A small network was trained on made-up records. Each row is its average activation on records with the value named, seen along a few directions.
Related values have similar rows: they may be neighbours, one step apart, or belong to one group.
In the rows, 500 means zero.
Strong random noise was added to every row along 4 fixed directions; ignore it. To show where, here is one row again and again, with new noise each time:
538,424,436,634,530,600,476,431,375,520,408,548,565,496,384,406,422
561,459,462,605,527,561,443,497,385,497,494,486,534,480,503,484,432
504,358,404,626,591,401,583,652,557,619,854,497,260,493,561,598,504
515,473,487,518,535,517,429,514,423,439,530,448,483,479,584,535,480
480,436,423,530,587,490,487,569,501,534,638,608,342,491,443,495,475
614,518,485,592,517,558,380,555,364,480,533,454,541,459,585,532,410


Field RIMOB:
ref: 386,304,445,557,525,491,613,371,476,423,454,373,499,544,492,491,588
rela: 499,538,441,568,481,528,622,548,596,602,551,594,434,544,330,443,507
pur: 633,600,594,476,489,476,383,561,484,519,501,499,533,429,703,561,428
vero: 324,415,509,477,503,394,722,423,639,513,462,407,499,533,434,464,589
giruv: 651,619,505,441,485,640,254,487,313,425,320,600,673,443,434,414,396
lepu: 432,448,532,383,498,434,581,463,548,491,608,516,427,560,525,557,596
seken: 536,499,607,357,475,399,497,481,545,482,522,379,498,487,771,633,619
beled: 550,567,510,651,477,410,572,598,615,663,634,525,447,477,434,512,403
laf: 372,469,473,312,564,422,461,497,586,411,605,618,374,504,450,489,614
fuli: 576,588,493,509,428,566,454,529,476,499,453,512,616,469,470,497,432
gil: 465,457,531,525,463,383,642,528,609,604,594,471,403,549,610,596,578
dimat: 546,645,532,518,510,477,443,650,540,521,552,553,469,470,447,518,426
viv: 437,465,529,410,454,620,483,349,484,449,246,581,601,544,406,357,566
kof: 471,732,568,341,408,591,340,504,493,289,361,406,562,487,612,545,496
duram: 480,347,488,578,495,481,670,444,499,611,500,384,541,541,530,488,573
zeg: 527,636,546,483,459,462,486,530,532,499,487,416,594,494,499,551,459
The values of RIMOB form 5 separate groups.
Which other values are in the same group as beled? Give them in the order they are listed.
> vero, dimat, zeg
Which other values are in the same group as kof? Give them in the order they are listed.
> rela, fuli
Which other values are in the same group as gil? Give them in the order they are listed.
> pur, seken
Which other values are in the same group as viv? Give them in the order they are listed.
> lepu, duram
